Each row below holds a small network's activations on one input, seen along a few directions.
Each table varies a few parts of the input and shows all the possible inputs, shuffled.
A made-up example of a description, with smaller parts first: one of 3 separate values, together with either a single point or one of 9 places along a line or (one of 5 places around a ring, together with one of 6 places along a line).
Shared parts are said once, and a part with two or three values counts as separate values.
In the rows, zero is written as 128.

Other details of the inputs shift rows strongly along two fixed directions, in all tables alike. That doesn't count.

A family of inputs:
R1: [128 135 143 145 107 144 104 143 144 136 118 122 120 117]
R2: [147 116 126 124 135 128 124 118 126  98 136 122 139 116]
R3: [122 128 125  84  99 122 148 122  94  66 114 131  97 100]
R4: [114 138 110 101 157 107 185 107  82 123 151 127 129 139]
R5: [126 132 113 116 140 116 158 120 112  97 145 124 123 124]
R6: [120 140 115 107 113 120 157 124  96 110 115 147 115 129]
R7: [133 127 151 165 105 154  75 154 177 154 112 124 124 126]
R8: [117 156 131 170 161 139 146 137 141 188 149 116 143 159]
R9: [146 108 146 153 110 139  62 139 168 138 116 132 144 114]
R10: [154 118 164 137  98 160  56 150 155  72 119  99 118  81]
R11: [115 143 107 132 133 114 167 126 115 155 121 154 127 154]
R12: [121 125 128  97 126 115 149 113  94 119 125 134 131 123]
R13: [141 113 139 111  86 138  83 141 139  87  98 134 109 103]
R14: [110 142 109 105 155 108 189 111  84 121 152 124 126 140]
R15: [132 115 124 118 133 120 118 126 132  99 138 118 123 116]
R16: [114 138 105  83 110 109 182 115  75  74 117 144 102 119]
R17: [113 139 131 158 167 131 140 133 150 201 149 112 143 167]
R18: [120 132 108 115 114 110 161 121 109 100 130 141 113 119]
R19: [142 110 133 108 136 130 120 116 129 103 133 111 133 119]
R20: [133 133 144 135 103 145  98 144 137 131 103 133 120 122]
R21: [136 116 127 122 115 118 118 121 119 108 124 143 137 112]
R22: [123 135 127 178 147 138 112 141 169 224 122 143 153 168]
R23: [116 140 118 110 112 121 161 123  99 101 124 140 109 120]
R24: [136 137 141 184 110 151  83 158 174 162 109 138 133 135]
R25: [108 144 119 115 179 113 193 106  97 179 154 120 143 167]
R26: [107 146 110 151 178 118 173 123 141 193 155 122 140 174]
R27: [130 119 107  85 144 100 172 100  85  80 146 131 128 120]
R28: [150 108 143 137  78 146  55 151 166  77  95 132 110  92]
R29: [121 140 128 176 136 137 113 145 170 208 115 144 139 167]
R30: [103 134 103  95 132 102 190 111  99 127 133 134 110 141]
R31: [114 144 114 130 141 122 165 121 104 169 128 147 139 152]
R32: [120 114 111  71 143 102 167 104  88  84 143 120 115 121]
R33: [125 129 130 156 117 135 108 141 162 151 119 135 123 135]
R34: [157 107 146 154 129 148  66 135 174 123 126 111 145 114]
R35: [149  99 127  95 120 119 103 115 124  60 131 119 124  95]
R36: [155 111 153 118 117 149  84 128 134  83 123 105 133  94]
R37: [158 121 157 161 122 159  68 139 158 123 128 109 148 109]
R38: [138 111 134 107 135 126 116 119 127 107 136 113 131 119]
R39: [115 144 137 172 135 145 117 148 168 209 117 131 134 168]
R40: [129 135 145 139 104 147 103 146 140 129 105 128 116 122]
R41: [145 114 149 147 103 152  62 148 164 142 105 131 134 117]
R42: [131 124 133 110 112 133 120 129 113 118 111 135 125 116]
R43: [125 127 141 158 139 135 107 134 155 199 127 130 153 153]
R44: [135 114 110  88 104 111 140 115  94  67 115 151 118 102]
R45: [148 102 135 120 117 130  79 130 145  80 129 117 124  96]
R46: [126 136 127 130 104 130 130 133 120 106 123 131 115 111]
R47: [100 145 108 115 173 110 200 112 110 165 155 117 128 167]
R48: [124 145 135 195 165 140 118 145 167 214 150 120 155 166]
R49: [116 131 102 105 161 100 185 106  92 124 153 133 131 142]
R50: [141 123 136 119 131 131 119 121 114 100 138 119 135 112]
R51: [106 150 127 146 180 126 169 122 122 209 152 117 146 173]
R52: [131 118 124  89 108 113 138 112  85  73 123 139 125 100]
R53: [139 116 142  97 111 132 108 129 109  57 128 108 111  88]
R54: [ 99 152  98 133 149 107 202 118 108 171 139 150 125 166]
R55: [138 123 140 169 104 144  74 150 180 144 118 127 126 118]
Description of these inputs: one of 5 places around a ring, together with either one of 5 places along a line or one of 6 places along a line.
The inputs of R41 and R42 match in every part but the place on the ring of 5. If R30 is changed in the same way as R41 into R42, which row does it become? -> R1
The inputs of R22 and R44 match in every part but the place on the ring of 5. If R29 is changed in the same way as R22 into R44, which row does it become? -> R11
List by row number the other rows that have the place on the ring of 5 in common with R8. -> R4, R6, R14, R16, R23, R31, R37, R46, R50, R52
Start at R24 and move only the place on the ring of 5, one step at a time. The first step leads to R16. Which rows follow, in order? -> R40, R39, R28

A family of inputs:
R56: [118 145 121 111 166 118 185 106  86 139 150 117 140 143]
R57: [143 127 155 124  88 148  78 150 136  62 115 111  99  87]
R58: [143 137 173 163  97 170  60 157 163 127 108 106 123 106]
R59: [106 150 118 145 179 117 179 120 113 178 164 118 145 159]
R60: [100 157 106 129 151 114 197 126 119 145 143 122 111 158]
R61: [111 154 118 156 181 123 179 119 118 200 165 114 150 170]
R62: [113 119  91 108 173  96 190 100 120 144 152 130 131 160]
R63: [113 131  94 142 155 103 174 113 138 174 134 152 140 172]
R64: [100 156 108 156 147 122 178 131 127 217 132 146 133 175]
R65: [158  91 151 110 101 141  62 127 149  76 119 118 130  85]
R66: [115 143 119 114 163 117 188 105  91 138 158 119 138 142]
R67: [157  98 150 125 113 147  55 138 157 100 115 115 138 102]
R68: [141 120 142 188 119 143  71 148 182 193 117 138 154 142]
R69: [127 126 116  78 141 115 172 108  71  66 144 117 124 113]
R70: [129 145 160 169 117 166  87 159 161 157 118 111 128 133]
R71: [133 120 104  94  90 116 136 125 116  43 110 143  94  95]
R72: [122 103 104  64 138  93 162  99  90  73 139 130 118 113]
R73: [106 152 115 146 144 131 165 134 121 198 121 147 133 170]
R74: [144 138 154 177 146 153  80 147 160 157 144 108 145 129]
R75: [125 111 106  73 114  98 166  97  86  82 119 153 123 117]
R76: [117 129 110  83 105 112 170 114  85  88 116 149 106 112]
R77: [136 123 130 101  90 132 118 129 107  82  99 141 109  97]
R78: [142 113 144 166 139 144  76 139 177 180 134 114 150 138]
R79: [154 108 150 161 100 144  45 148 173 128 108 140 138 114]
R80: [115 129 106 112 147 106 173 112 105 163 124 153 142 164]
R81: [131 108 113  58 138 101 163  95  82  80 129 127 125 115]
R82: [142 121 157 111  76 151  86 140 128  48 112 111 100  75]
R83: [162 108 141 130 107 141  77 137 147  38 134 104 117  74]
R84: [126 129 134 165 169 133 111 132 166 215 144 122 154 170]
R85: [123 129 138 108  97 131 119 139 116  64 123 116  99  93]
R86: [116 116 102  93 125  93 162 108  99 104 126 154 127 128]
R87: [130 113 112  77 117 100 158 102  86  88 112 150 126 119]
R88: [117 154 131 183 139 142 119 150 160 217 122 144 136 167]
R89: [138 125 147 166  89 154  58 161 169 129 103 135 122 104]
R90: [128 150 160 193 119 163  83 163 178 186 127 107 130 139]
The inputs of R70 and R67 match in every part but one. If R57 is changed in the same way as R70 into R67, which row does it become? -> R84
Describe the family of inputs behind these rows. -> one of 5 places around a ring, together with either a single point or one of 6 places around a ring
List by row number the other rows that have the place on the ring of 5 in common with R63. -> R68, R75, R79, R80, R86, R87

A family of inputs:
R91: [ 88 139 120  91 111 102 191 118 102 133 115 135 105 153]
R92: [136 122 166 117 112 147  72 139 118  99 139 108 117  84]
R93: [115 145 106 129 175 100 202 111  92 128 156 135 139 169]
R94: [106 126 100 118 159 108 190 106 116 141 168 108 138 128]
R95: [110 158 125 173 183 124 164 128 148 180 157 124 144 176]
R96: [159 104 163 124 112 150  80 132 146  75 110 105 136 110]
R97: [106 149  81 112 150 108 190 127  97 115 135 139 102 146]
R98: [122 146 133 187 129 151 116 145 156 220 113 152 160 153]
R99: [135 138 115  92 103 140 145 127  97  62 118 116  88  90]
R100: [126 118  91  98 171  90 188  88  98 155 149 145 151 169]
R101: [145 135 143 116 130 136 152 113  98  83 138 112 129 115]
R102: [128 114 174 147 135 156  47 151 167 169 125 105 142 128]
R103: [148  99 124 100 124 113 121 100 143  70 130 131 125 106]
R104: [154 106 142 164 145 132  61 136 174 190 129 127 158 139]
R105: [130 139 162 140  60 147  92 149 138  94 110 121  96  87]
R106: [133 113 162 165 127 151  49 145 160 171 138 122 159 104]
R107: [ 98 137 100  98 110  95 199 105  75 125 120 161 125 132]
R108: [158 120 141 148 121 138  66 146 141  79 133 121 138 109]
R109: [140 103 150 118 116 146  81 140 166  80 134  77 113  95]
R110: [114 151 117  97 169 109 197 106  66 149 155 116 129 145]
R111: [141 103 108  90  96 112 122 115 118  86  98 164 113 112]
R112: [ 86 146 104 117 115  94 208 110  94 159 131 153 128 144]
R113: [124 146 141 173 146 165 104 159 177 220 104 127 141 174]
R114: [152 121 155 189 134 154  87 135 166 167 131 122 176 130]
R115: [169  91 143 137 114 132  75 120 161  93 119 131 145 110]
R116: [127 143 122 193 137 159 107 148 173 215 121 130 151 144]
R117: [134 102 113  90  80 101 121 114 117  77  99 162 106 107]
R118: [117 145 112 154 179 120 178 108 113 216 155 134 180 176]
R119: [107 160  96 147 164 124 176 142 119 175 132 151 124 173]
R120: [121 150 114  98 160 116 201 100  67 128 156 119 134 147]
R121: [124 145 143 191 101 141  79 169 167 154 112 146 121 138]
R122: [119 108 111  97  82  94 142 114 125  96 112 156 104 115]
R123: [136 115 145  94 127 133 127 114 133  68 122 105 121 113]
R124: [118 135 118 138 170 113 159 114 104 198 148 131 166 151]
R125: [121 160 144 154 162 143 166 119 136 169 153 106 137 151]
R126: [141 144 151 141  93 160  98 147 130 117 104 132 112 106]
R127: [118 120  73  88 143  98 188 101 108 129 124 150 112 145]
R128: [119 118 131  74  82 115 137 124  97  63  92 139  96 111]
R129: [125 148 125 190 144 157 117 148 165 228 119 145 160 156]
R130: [104 152  97 117 142 106 186 130  91 130 125 160 113 158]
R131: [144 115 137 117  99 157  78 147 154  88  93 110 105 103]
R132: [139 129 149 143 122 153 102 139 151 101 154  78 111  92]
R133: [127 121 131  86 100 132 127 129 109  86  90 139 108 121]
R134: [132 114 151 135 122 132  54 153 137  93 140 122 121  97]
R135: [143 126 154 178 131 154  88 131 177 151 134 117 161 117]
R136: [130 116 117 114 128 115 123 133 130  47 158  98 102  92]
R137: [114 167 152 189 116 153 122 152 150 214 120 133 127 156]
R138: [123 114 141 163 163 127  83 133 171 228 145 134 157 159]
R139: [135 121 120 100 137 105 120 129  90  68 140 126 120 108]
R140: [112 125 116  72 168 100 181 105  77 136 135 116 132 154]
R141: [144 135 125  88  94 146 130 132  94  51 108 129  94  84]
R142: [158 107 156 119 116 150  68 135 143  92 115 104 141 114]
R143: [122 123  81  93 143 104 181 108 110 141 118 163 122 153]
R144: [114 128 124 108  73 103 128 142 111  44 117 145  86  96]
R145: [151  88 128 129 116 127  77 128 178  92 143 104 121  92]
The inputs of R124 and R110 match in every part but one. If R98 is changed in the same way as R124 into R110, which row does it become? -> R126
The inputs of R133 and R130 match in every part but one. If R113 is changed in the same way as R133 into R130, which row does it become? -> R119
Describe the family of inputs behind these rows. -> one of 5 separate values, together with either one of 5 places along a line or one of 6 places along a line
Start at R132 and move only the place on the line of 6, one step at a time. The first step leads to R125. Which rows follow, in order? -> R101, R120, R110, R92
Change only the choice among 5 separate values in R103. List by row number the other rows that result. -> R95, R123, R125, R135

A family of inputs:
R146: [102 148 109  98  95 115 175 130  94 105 103 149  89 128]
R147: [139 112 138 154  75 143  58 155 179 139  82 157 119 117]
R148: [136 116 120 116 121 119 125 118 119 127 117 149 138 127]
R149: [123 121 104 129 137 106 149 118 130 134 132 147 134 140]
R150: [124 133 121 113 123 119 146 128 115  66 145 112 100 105]
R151: [105 163 132 181 189 139 163 135 152 231 166 101 148 181]
R152: [117 124  97 122 161  97 170 111 127 141 150 134 131 153]
R153: [130 107 105  89 154 103 158 102 112  98 147 123 131 127]
R154: [120 123 115 103 154 111 163 105  95 162 130 143 150 153]
R155: [131 109 123  94 150 111 145 103 107 128 138 125 145 136]
R156: [134 147 170 188 153 170  85 151 168 203 136  98 155 149]
R157: [148 125 148 145  84 152  73 153 150  61 117 116 109  81]
R158: [147 133 174 156 105 171  58 155 147 133 112 109 136 105]
R159: [136 131 137 104  92 135 123 130  97  64 115 128 107  90]
The inputs of R154 and R158 match in every part but one. If R152 is changed in the same way as R154 into R158, which row does it become? -> R150
Describe the family of inputs behind these rows. -> one of 2 separate values, together with either a single point or one of 6 places around a ring
